Each row below holds a small network's activations on one record, seen along a few directions.
After each row come some of the record's fields: N, T, B, Y, D, E.
A field that a record lacks is left out.
The largest differences between rows may come from other fields.
(in the rows, 500 means zero)
Strong random noise was added to every row along 5 fixed directions; ignore it. To show where, here is one row again and again, with new noise each time:
[513 529 460 472 569 390 549 589 620 425 486 420 454 584 417 504 441 402
 481 629 533 505]
[471 453 691 355 372 395 566 560 286 591 477 492 518 491 482 619 482 383
 441 345 500 487]
[530 499 445 375 157 508 612 633 764 503 346 373 335 535 577 579 276 310
 568 787 713 514]
[628 550 425 670 534 364 547 411 508 469 624 519 540 456 428 465 565 465
 506 628 470 616]
[651 523 651 437 370 327 556 570  62 666 618 555 509 391 432 593 543 312
 438 324 425 542]
[386 445 522 547 495 447 543 427 644 428 411 475 607 610 483 515 473 611
 481 551 531 543]
[592 490 548 649 362 389 551 355 307 578 589 588 629 414 485 526 581 535
 490 462 451 634]

[476 589 300 526 566 506 436 733 481 518 361 497 546 685 376 450 360 671
 480 635 498 516] => {N: n2, T: t3, B: b1, Y: y2, D: d1, E: e3}
[210 392 651 535 470 477 465 413 579 448 287 601 716 687 550 475 499 865
 446 395 480 551] => {N: n3, T: t3, B: b1, Y: y3, D: d1, E: e3}
[471 511 527 366 530 365 465 656 766 367 500 352 455 645 464 459 472 421
 526 570 524 470] => {N: n2, T: t3, B: b4, Y: y3, D: d2, E: e2}
[315 351 643 713 672 439 572 250 373 482 643 640 773 392 417 519 764 674
 404 379 323 500] => {N: n3, T: t1, B: b2, Y: y3, D: d2}
[637 619 374 512 727 423 517 667 110 603 719 567 493 316 311 539 548 306
 479 490 379 413] => {N: n1, T: t1, B: b3, Y: y2, D: d2, E: e1}
[563 545 435 599 682 292 533 515 669 370 579 504 516 586 396 318 521 478
 484 671 403 556] => {N: n3, T: t2, B: b1, Y: y3, D: d1}
[518 493 432 518 304 555 534 572 452 588 400 538 544 528 511 520 356 517
 497 483 479 503] => {N: n1, T: t2, B: b2, Y: y2, D: d1, E: e1}
[429 496 529 356 502 522 536 637 451 494 451 481 415 551 498 508 431 379
 458 460 451 458] => {N: n1, T: t2, B: b2, Y: y3, D: d1, E: e3}
[362 387 790 557 545 453 517 314 267 614 594 631 678 473 524 540 697 585
 426 173 345 457] => {N: n3, T: t3, B: b2, Y: y2, D: d2, E: e1}
[509 465 399 704 389 478 550 552 566 464 370 511 610 718 442 355 355 720
 451 631 416 544] => {N: n3, T: t2, B: b2, Y: y3, D: d2}
[373 464 581 134 627 545 469 794 463 480 296 317 386 699 465 528 304 416
 456 327 512 307] => {N: n1, T: t2, B: b3, Y: y2, D: d1, E: e2}
[591 554 488 311 610 458 502 688 696 300 487 366 313 612 520 410 448 320
 487 502 562 450] => {N: n1, T: t2, B: b4, Y: y3, D: d1, E: e2}
[500 517 586 577 780 432 476 394 292 553 716 603 613 437 421 547 732 470
 448 304 339 473] => {N: n2, T: t3, B: b2, Y: y2, D: d2, E: e1}
[488 532 438 493 681 437 426 653 233 539 519 630 607 588 381 522 557 591
 401 402 395 540] => {N: n2, T: t3, B: b2, Y: y3, D: d1, E: e3}
[ 47 324 626 277 419 732 601 592 550 486 248 406 545 582 549 669 347 576
 474 459 598 304] => {N: n1, T: t1, B: b3, Y: y3, D: d2, E: e3}
[575 572 556 455 454 454 551 597 262 594 558 475 397 399 453 485 468 328
 474 411 404 478] => {N: n1, T: t2, B: b1, Y: y2, D: d1, E: e3}
[625 538 331 668 567 496 427 517 484 471 456 514 542 590 453 375 475 658
 493 514 398 576] => {N: n1, T: t2, B: b2, Y: y2, D: d1, E: e2}
[222 367 835 453 646 563 567 411 683 346 471 405 643 442 539 479 554 459
 387 389 374 416] => {N: n1, T: t1, B: b4, Y: y3, D: d1, E: e2}
[529 566 545 418 336 557 524 552 485 599 464 486 397 407 552 601 466 423
 521 540 569 525] => {N: n2, T: t3, B: b1, Y: y2, D: d1, E: e3}
[384 481 506 573 438 479 505 377 438 531 525 635 629 388 550 565 615 552
 535 510 505 589] => {N: n1, T: t3, B: b1, Y: y3, D: d1, E: e3}
[592 467 607 483 285 582 513 262 450 638 590 510 468 243 714 605 620 436
 613 464 614 557] => {N: n2, T: t3, B: b3, Y: y2, D: d2, E: e2}
[545 567 332 487 352 503 470 682 414 570 392 590 534 583 483 510 386 594
 536 658 561 592] => {N: n2, T: t3, B: b1, Y: y3, D: d1, E: e3}
[317 474 562 433 631 576 532 591 466 472 472 437 445 528 479 576 533 422
 451 452 456 385] => {N: n1, T: t3, B: b2, Y: y3, D: d2, E: e3}
[463 471 609 550 456 338 555 538 315 530 555 610 728 545 312 470 573 431
 505 405 412 564] => {N: n1, T: t2, B: b4, Y: y3, D: d2, E: e1}
[727 570 409 530 297 332 420 467 507 533 651 531 435 374 532 426 599 421
 619 538 537 602] => {N: n1, T: t3, B: b4, Y: y2, D: d1, E: e2}
[396 422 654 515 498 487 506 333 808 410 427 438 471 486 634 499 567 568
 546 521 584 477] => {N: n3, T: t3, B: b1, Y: y2, D: d2, E: e2}
[313 491 373 482 666 573 529 684 613 428 408 386 501 676 435 520 385 528
 422 645 539 412] => {N: n2, T: t3, B: b3, Y: y3, D: d2, E: e3}
[745 616 491 581 337 601 444 665 400 455 372 357 404 721 532 320 165 613
 463 472 343 487] => {N: n1, T: t2, B: b4, Y: y2, D: d2, E: e2}
[485 466 608 737 514 405 610 205 538 480 636 537 624 387 501 403 666 573
 492 515 377 570] => {N: n3, T: t2, B: b1, Y: y2, D: d2}
[359 454 524 619 599 467 479 378 417 485 404 572 765 648 436 474 536 828
 456 379 391 526] => {N: n2, T: t2, B: b1, Y: y2, D: d2}
[408 498 532 629 776 340 559 421 702 337 547 440 550 651 381 352 578 549
 451 582 399 505] => {N: n3, T: t2, B: b1, Y: y3, D: d2}
[617 597 308 381 715 480 376 828 507 481 427 423 397 703 380 464 406 484
 478 586 479 449] => {N: n2, T: t3, B: b2, Y: y2, D: d1, E: e2}
[628 466 539 658 147 528 607 290 638 582 532 500 444 379 655 436 502 466
 529 624 527 616] => {N: n3, T: t2, B: b2, Y: y2, D: d2}
[544 527 410 588 503 467 522 561 507 482 443 497 546 581 411 473 416 576
 450 559 447 525] => {N: n2, T: t2, B: b1, Y: y2, D: d2}

Which values does each new row have?
[388 409 424 816 612 569 490 195 515 445 521 645 808 446 459 532 656 888
 474 516 434 600] => {N: n2, T: t1, B: b1, Y: y2, D: d2}
[260 434 605 479 494 559 491 408 447 544 416 533 612 453 539 593 572 620
 490 372 501 479] => {N: n1, T: t3, B: b1, Y: y2, D: d1, E: e3}
[378 483 661 499 444 410 567 471 477 506 428 480 608 531 478 555 507 520
 435 427 434 486] => {N: n2, T: t2, B: b1, Y: y2, D: d2}
[547 470 581 570 382 380 536 426 382 548 524 559 606 555 523 372 486 589
 475 463 423 612] => {N: n3, T: t2, B: b3, Y: y3, D: d1}
[379 428 656 272 426 442 463 587 456 537 371 526 552 546 584 616 505 499
 507 378 558 471] => {N: n2, T: t3, B: b1, Y: y3, D: d1, E: e2}
[199 384 536 161 295 701 566 691 776 480 237 348 342 563 693 663 279 342
 511 607 752 373] => {N: n1, T: t3, B: b3, Y: y3, D: d1, E: e3}
[544 504 534 121 339 542 474 807 448 561 356 401 267 527 613 597 306 256
 575 501 670 401] => {N: n1, T: t3, B: b3, Y: y3, D: d1, E: e2}
[643 569 500 500 460 484 485 583 285 557 464 466 439 525 491 463 453 481
 516 405 432 506] => {N: n1, T: t2, B: b1, Y: y2, D: d2, E: e2}
[477 483 538 500 408 580 552 480 460 546 481 475 429 434 540 503 467 447
 471 435 458 493] => {N: n1, T: t2, B: b2, Y: y2, D: d1, E: e3}
[865 650 376 629 361 300 498 581 151 630 665 635 533 440 419 404 506 420
 515 570 379 701] => {N: n2, T: t2, B: b1, Y: y3, D: d1}
[581 487 487 395 121 675 558 566 597 602 409 430 266 342 707 647 398 281
 607 632 678 459] => {N: n1, T: t3, B: b2, Y: y2, D: d2, E: e2}
[519 508 392 578 296 589 487 502 459 544 421 552 526 510 601 453 388 622
 577 610 559 595] => {N: n1, T: t3, B: b3, Y: y3, D: d1, E: e3}
[642 564 258 658 370 489 529 614 490 517 463 517 547 621 417 432 370 560
 513 741 446 572] => {N: n2, T: t2, B: b2, Y: y3, D: d2}
[419 425 529 399 353 605 470 483 660 544 370 469 494 516 635 583 491 551
 548 522 593 488] => {N: n2, T: t3, B: b2, Y: y2, D: d1, E: e2}
[375 509 484 460 332 648 581 509 634 522 410 424 390 391 608 621 448 398
 571 654 631 448] => {N: n1, T: t3, B: b1, Y: y2, D: d2, E: e3}
[360 497 389 519 509 645 498 552 752 461 357 454 468 603 549 512 395 553
 530 638 551 421] => {N: n1, T: t3, B: b2, Y: y2, D: d2, E: e1}
[346 363 533 538 426 537 471 347 510 464 386 639 680 411 601 599 574 701
 531 454 537 535] => {N: n1, T: t1, B: b1, Y: y3, D: d1, E: e2}
